These are the activations of a small neural network, seen along a few directions. Each row is one input.
Each table varies a few parts of the input and shows all the possible inputs, shuffled.
A made-up example of a description, with smaller parts first: values(2) and (point or ring(9) or (line(4) and ring(8))).
Shared parts are said once, and a part with two or three values counts as separate values.
(in the rows, 128 means zero)

Other details of the inputs vary at random and push rows far along two fixed directions, the same in every table; ignore that.

Table:
row 1: [127 140 125 161 133 116 172  86 138 170 131 117  92 116 148]
row 2: [175 114 158 139 231 140 135 152  73 127 130 163 233 213 149]
row 3: [153 107 168 151 205 140 126 143 112 144 127 174 202 208 151]
row 4: [137 129 153 132 123 146 136 161 112 153 126 102 186 190 158]
row 5: [212  88 155 164 225 136  86 144  96 126 163 152 152 177  82]
row 6: [162 111 126 160 172 105 133 163 118 142 119 164 181 142 128]
row 7: [103 105 147  93 145 150  97 142 147  98 131 183 123 144 102]
row 8: [ 91 153  79 141   4 120 170 100 139 153 130  37  68  49 155]
row 9: [156 147 126 177 129  90 163 125  95 166 109  61 163 135 167]
row 10: [152 113 124 202 107  67 203 129  78 215 110   7 160 154 185]
row 11: [116 145 106 151  76 113 160  94 115 145 119  54 119  81 169]
row 12: [144 159 135  70 178 162  77 154 100  61 130 181 166 168  99]
row 13: [162 136 121 105 119 150  47 122 138  75 163 137  52  95  49]
row 14: [151 169 103 100 145 120  96 162 114  84 123 156 129 116  88]
row 15: [131 149 145 164  99 120 166 137 141 208 124  77 113 169 159]
row 16: [107 154 115 112  65 115 110 133 170 104 118 108 105  70 117]
row 17: [116 127 120 127 121 127 151  96 104 134 128  94  98 135 146]
row 18: [ 90 135  93 110  82 126 128  75 160  79 132 127  88  19 128]
row 19: [142 126 101 132  76 141  86  72 146  96 159  96  10  36  80]
row 20: [ 85 110  86  99  83 114 133  82 151  81 135 123  75  25 115]
row 21: [125  86 154 120 149 142 126 167 115 138 126 146 181 180 129]
row 22: [158  96 139 144 188 148 138 161  96 143 129 178 201 188 143]
row 23: [135  99 139 183 132 135 178 124 118 192 131 118 155 171 176]
row 24: [144 157 150 122 159 144 119 139 100 128 130 125 159 196 139]
row 25: [123 157 101  86 105 129  87 161 157  74 124 167 101  77  82]
row 26: [100 176  95 107  91 134 131  65 155 110 125 132  19  51 115]
row 27: [113 106 145 196  72 136 197 132 132 226 128  66 139 163 191]
row 28: [101 152 127 127 121 122 138  58 169 120 128 136  70  74 131]
row 29: [150 129 114  73 219 166  89 143 103  44 140 242 155 133  86]
row 30: [ 87 136  90 113  84 151 147  65 159  94 142 147  46  45 128]
row 31: [183 118 141 127 230 108 119 179  47 128 120 134 216 211 128]
row 32: [164 128 146 120 171 156 124 197  89 142 130 148 201 219 134]
row 33: [145  92 143 141 100 149  70 130 168 119 158 138  72  91  73]
row 34: [139  89 167 193 156  91 181 120 124 227 119  91 158 199 172]
row 35: [134  87 128 154 139  86 142 140 130 144 117 126 159 124 131]
row 36: [ 87 168 114 152  48 113 171  39 160 164 118  51  35  59 166]
row 37: [105 131 121 135 114 129 136  89 174 141 127 163  71  88 125]
row 38: [105 173 142  77 125 143  78 117 180  88 125 171  79 110  93]
row 39: [106 157 115  75 147 124  96  82 143  77 124 164  45  87  86]
row 40: [119 119 100  94 146 101 107 112 142  60 127 168 104  59  85]
row 41: [ 76  93  94 105  67 117 123  93 171  93 129 136  81  30 117]
row 42: [142  93 134 124 180 129 146 130  89 122 134 141 174 166 136]
row 43: [130 144 126 180  76 130 195 121  99 210 132  36 124 175 186]
row 44: [144 113 138 139 150 134 123 186 116 144 125 153 187 155 129]
row 45: [ 99 113 116 130  48 109 151 139 140 157 126  53 117 106 148]
row 46: [ 82 136 112 116  51 119 110 113 194  95 116 132  87  27 111]
row 47: [107 109 163 192  77 132 184 120 141 215 123  60 154 166 196]
row 48: [157 146 128 135 180 146 140 133  79 134 129 142 143 179 142]
row 49: [169  96 151 190  82 131 124 144 134 197 156  38 105 156 124]
row 50: [126 126 151  66 188 174  59 166 137  51 127 238 175 148  86]
row 51: [131 111 168 220 116  97 200  96 141 248 116  60 154 175 204]
row 52: [ 93 148 112  99  56 135 108 128 165 100 126 107 105  68 126]
row 53: [ 80 152 102  92  46 163 121 108 175 102 138 132  45  72 118]
row 54: [135 136 179 142 172 129 116 144 148 160 117 157 158 183 131]
row 55: [143 115 137 103 197 134  78 152 129  74 125 214 189 130 105]
row 56: [125 128 103 181  63 131 212  98  89 199 125  29 119 124 199]
row 57: [ 82 176 120 141  29 117 160  60 171 164 123  46  40  77 154]
row 58: [147 105 143 195 131  88 165 135 128 184 112  94 191 142 170]
row 59: [150 121 153 125 220 108 127 121 114 132 128 167 142 178 113]
row 60: [117 113 145 159  96 122 144 149 138 166 119  95 175 129 160]
row 61: [118 126 115 178  34 114 189 147 127 210 126  23 136 124 184]
row 62: [102  96 124 172  87 112 201  76 124 182 135  55 105 123 180]
row 63: [138 172 116  96 135 116  86 144 129  73 118 145 133 106  94]
row 64: [103 113 119  89 116 113  87 149 165  75 119 174 111  73  78]
row 65: [ 93  99 122  88 137 144 100 101 160  75 134 197  91  98 101]
row 66: [103 154  92  98  66 157 134 113 127 103 135 114  83  89 125]
row 67: [123 158 145  56 170 170  54 152 147  48 133 215 130 151  84]
row 68: [103 158 125  98 106 116 118  99 147 122 126 112  59 118 105]
row 69: [ 87 133  98  90  48 106 109 127 174  90 121 108  67  47  96]
row 70: [124 144 107 104 145 113 102 105 151  59 124 172 116  53  98]
row 71: [183 126 126 156 211 102 141 164  88 132 124 157 196 160 125]
row 72: [126 157  83  84 131 140 100 121 115  62 128 164  95  63 100]
row 73: [134 131 122 115 140 126  98 172 147  99 119 186 143 104  92]
row 74: [189  70 156 179 176 135  91 140 126 151 157 141 140 161  96]
row 75: [132 118 155 112 152 137 119 164 115 137 131 130 153 204 127]
row 76: [140 102 149 127 179 148 118 139 117 115 126 180 195 166 140]
row 77: [168 147 156 136 213 141 125 138  72 130 124 142 185 213 149]
row 78: [139 125 164 182 137 121 166 148 134 219 120 110 149 189 159]
row 79: [106 141 121  92 149 153 106  82 149  62 138 186  97  87 113]
row 80: [130 166  80  92 128 122  99 119 128  59 120 165  81  48  88]
row 81: [139 121 135 124 134 129 146 151  80 147 129  87 167 194 143]
row 82: [104 138 100  93  81 116 117 125 125  99 129  96  99  89 111]
row 83: [130 112 172 132 174 117 121 151 139 163 120 152 146 189 118]
row 84: [144 188 127  65 194 148  66 142 129  68 130 217  95 147  64]
row 85: [165 105 161 138 199 157 126 201  88 151 127 178 226 226 135]
row 86: [172 138 137 112 196  96 100 188  82 110 118 138 187 192  96]
row 87: [164 125 117 120 206 130 118 156  92  98 135 184 181 140 114]
row 88: [150 113 120 105 196 139  89 165 119  83 129 222 176 130  99]
row 89: [ 97  81 133 181  45  99 188 135 136 211 120  31 145 119 179]
row 90: [111 153 112 141  55 116 150 114 126 147 124  48 123  98 159]
row 91: [107 156 103  72 121 161  97  90 126  49 127 162  93  72 111]
row 92: [118 123 157 171  86  98 180 127 138 228 121  35 116 182 170]
row 93: [101 148 114  64 121 147  91 114 133  64 136 156  75 117  89]
row 94: [163 105 164 110 195 139 114 202  80 137 128 143 219 246 127]
row 95: [114 107 114 168  68 114 205  93  90 192 123  17 121 132 192]
row 96: [ 93  90 112  81 124 146 104 108 151  69 132 190 108  85 102]
Description of these inputs: ring(6) and (point or (values(3) and line(5))).
Question: Changing only the ring(6) part turns row 31 into row 20. The same change can be made to row 48. Which row results?
Answer: row 30
Question: Changing only the ring(6) part turns row 11 into row 90. The same change can be made to row 95. Which row results?
Answer: row 81
Question: Changing only the ring(6) part turns row 69 into row 40. The same change can be made to row 49. Which row results?
Answer: row 5
Question: Change only the values(3) part in row 36. List by row number the other rows that result.
Answer: row 26, row 39
Question: Change only the line(5) part in row 82. List by row number the other rows that result.
Answer: row 68, row 81, row 86, row 93
Question: Start at row 37 and move only the line(5) part, one step at a time. The first step leads to row 23. Which rows follow, in order?
Answer: row 22, row 88, row 6
Question: Change only the values(3) part in row 89. List by row number the other rows that result.
Answer: row 44, row 60

Table:
row 97: [153  91 125 177 178  93 194 127  71 168 113 100 192 150 175]
row 98: [166 164 161 101 217 128  62 133 132  91 129 212 102 161  54]
row 99: [158  97 150 163 121 154 131 151  89 159 149  73 148 186 135]
row 100: [130  89 100 156 115  89 142 110 124 129 134  99 100  60 119]
row 101: [104 152 107  60 133 144  83 172 125  55  95 191 162 120 102]
row 102: [105 113 164 144 126 121 176 170 134 186 114 100 209 207 175]
row 103: [145  88 174 173 152 132 122 165 150 193 131 146 165 166 135]
row 104: [138 117 131 165  69  98 138 184 113 181 109  58 172 158 154]
row 105: [130 189 111 104 114 114  89 107 155  93 129 116  45  79  95]
row 106: [118 150  98 101  65 128 111 111 125 123 145  65  68  82 110]
row 107: [118 204 111  72 155 134 100 100 136  60 115 166  77  98 112]
row 108: [132 100 175 161 116 105 146 191 143 195 128  85 191 203 145]
row 109: [111 152  75 117  67 126 164 111 128  91 117 105 125  41 141]
row 110: [172  80 150 163 201 112 103 130 132 131 132 167 175 151 109]
row 111: [129 136  80 147  64 104 141 135 132 121 139  75 118  55 120]
row 112: [132 126 135  81 171 188  95 138  91  60 140 182 145 162 110]
row 113: [106 159 101  94  88 138 144 102 101 126 131  81 106 111 150]
row 114: [ 78 171 121 138  67 119 172  41 161 153 121 101  36  76 149]
row 115: [128 103 128 154  74 141 145  94 156 166 151  95  54 123 131]
row 116: [ 83 114 140 116 119 156 126 114 177 129 124 190 117  93 139]
row 117: [135 107 133 100 223 133  87 109 132  63 134 246 169 128 107]
row 118: [145 114 145 129 180 158 146 122 108 145 138 164 141 206 147]
Question: Changing only one part turns row 116 into row 103. The same change can be made to row 113. Which row results?
Answer: row 106
Question: Describe the family of inputs behind these rows.
Answer: values(2) and (ring(5) or ring(6))
Question: Change only the values(2) part in row 105. List by row number the other rows that result.
Answer: row 107

Table:
row 119: [131 161 118  83 140 155  99 172 113  78 127 161 165 136 115]
row 120: [102 122 119 132  91 114 153  73 132 133 130  80  72  97 138]
row 121: [ 85 120 119 104  81 162 117  79 184  99 146 160  62  65 118]
row 122: [130 146 118  90 134 152 112 178 109  88 122 161 178 145 123]
row 123: [138 144 130  89 164 116 108 186  95  94 117 137 194 166 119]
row 124: [131  75 133 189  93 112 169 124 142 188 134  89 146 125 159]
row 125: [167 131 143 126 184 127  88 147 131 117 140 170 125 155  88]
row 126: [ 55 101 120  86  65 133 106 104 201  92 122 164  65  50 104]
row 127: [132 143 120 146 111 100 166 117  91 172 119  45 121 152 156]
row 128: [151  95 121 131 172 133 113 137 110  99 138 172 151 123 106]
row 129: [126 100 142 121 160 160 113 135 140 115 138 193 149 155 123]
row 130: [ 92 169  97  61  78 120  96 129 143  58 116 121  90  74  97]
row 131: [ 85  91 107 136  76 117 171  81 138 136 130  91  90  81 149]
row 132: [122  98 136 151 131 111 169 104 111 160 133  83 134 142 156]
row 133: [115 115 109 155  82 139 175 116 106 160 126  83 142 121 177]
row 134: [134 161 130 130 196 108 124 100 140 104 111 200 139 109 125]
row 135: [143 141 126 167 106 133 171 116  90 176 127  61 140 159 179]
row 136: [159 184 128 101 158 143 107 181  91 113 123 133 163 186 118]
row 137: [162 118 165 141 175 129  89 168 135 139 128 163 162 173 105]
row 138: [133 109 137 174 120 140 181 104 107 181 140  81 138 152 177]
row 139: [103 113 129 107  99 141  83 126 190  94 135 174  87  60  89]
row 140: [121 164 118 143  62 132 160 137 113 157 121  54 136 137 167]
row 141: [ 97 124 143 110 106 166 106 123 176 120 135 171 102 109 116]
row 142: [116 106 161 106 163 130  99 153 150 123 122 173 151 158 107]
row 143: [177 163 127 148 134 103 134 186  84 157 121  74 176 175 131]
row 144: [ 86 111 135 110  94 167 108 124 181 113 131 183 102  99 118]
row 145: [171 138 127 127 185 127 104 133 104 109 141 150 114 141  94]
row 146: [179 138 127 124 191 124  95 157  82 103 127 148 170 158 106]
row 147: [120  73 150 164 129 107 169 129 128 182 126 102 164 170 165]
row 148: [132 127 135 169 106 140 171  91 110 174 137  73 111 147 166]
row 149: [141 137 139 151 211 103 148 119 127 135 110 191 186 132 148]
row 150: [146 116 123 174 111 117 155 102 114 159 137  74 110 117 143]
row 151: [147 173 131 129 211 105 127 111 133 116 107 193 134 128 122]
row 152: [126 111 115  92 161 122 114 142  99  86 119 159 160 132 117]
row 153: [148 123 131  94 198 121 106 153  85  94 123 157 179 163 116]
row 154: [147 121 138 146 230 108 142 136 123 120 104 218 204 144 146]
row 155: [138  88 139 184 106 113 159 121 141 186 137  86 142 127 155]
row 156: [107 161 105  94 103 159 113  73 145  87 144 144  32  75 101]
row 157: [155 128 160 116 204 115 106 145 115 135 130 156 145 205 105]
row 158: [127 118 149 177  97 138 166 101 139 193 137  81 118 161 170]
row 159: [133 122 106 150  77 109 153 170 112 145 118  78 173 112 149]
row 160: [113 113 162 158 103 108 149 127 146 191 116  83 129 166 148]
row 161: [107 128 154 164  78 146 147 111 160 185 129  96 103 144 158]
row 162: [137 150 110 157  65 106 151 148 114 154 120  44 142 114 150]
row 163: [126 128 123 149 104 102 165 110  97 162 118  51 130 142 165]
row 164: [173 120 124 128 187 125 107 162  84 109 130 146 185 146 118]
row 165: [139  96 160 122 194 122 115 146 122 129 132 167 174 184 116]
row 166: [ 91 149 112 101  59 138  84 100 202  97 133 148  21  33  78]
row 167: [113 107 144 155  99 105 159  97 144 176 129  76 108 143 153]
row 168: [137 134 111 158  72 107 160 161 113 161 123  51 166 114 155]
row 169: [153 143 110 165  98 107 154 121  99 168 128  52 112 118 148]
row 170: [106 113 109 106 119 163 126  96 136  88 141 170  97  90 120]
row 171: [145 149 166 117 174 157  93 156 138 138 132 178 129 191 108]
row 172: [156 112 108 115 168 131 101 159  96  86 129 169 171 120 107]
row 173: [ 98 147  92  81  93 162 110  96 139  69 135 151  82  55 115]
row 174: [153 168 121 102 166 149 106 135  92 106 131 147 124 157 116]
row 175: [152  90 158 141 175 133  98 183 137 134 126 187 186 166 105]
row 176: [106 142 126 138  75 144 144  82 164 154 141 105  54 108 138]
row 177: [ 88 138  96  65  86 122 109 146 137  61 116 143 126  77 108]
row 178: [ 87 151  96  75  98 130 107  67 156  68 136 138  15  51  86]
row 179: [ 86 144 132  85  96 128  95 108 183 107 124 149  50  92  89]
row 180: [149 104 144 192 111 110 154 118 134 190 135  75 132 148 153]
row 181: [102 182  97  63  88 116 102 136 135  73 117 114  82  88  94]
row 182: [164 107 131 127 191 134 106 139 104  99 142 168 154 132 102]
Question: Describe the family of inputs behind these rows.
Answer: line(4) and (point or (values(3) and line(5)))
Question: Changing only the line(4) part turns row 125 into row 155. The same change can be made to row 178. Which row results?
Answer: row 132
Question: Changing only the line(4) part turns row 160 into row 126. The same change can be made to row 135. Which row results?
Answer: row 133
Question: Change only the values(3) part in row 150. List by row number the other rows that result.
Answer: row 120, row 148
Question: Start at row 143 and move only the line(4) part, one step at a time. The first step leads to row 162. Which rows follow, in order?
Answer: row 168, row 159
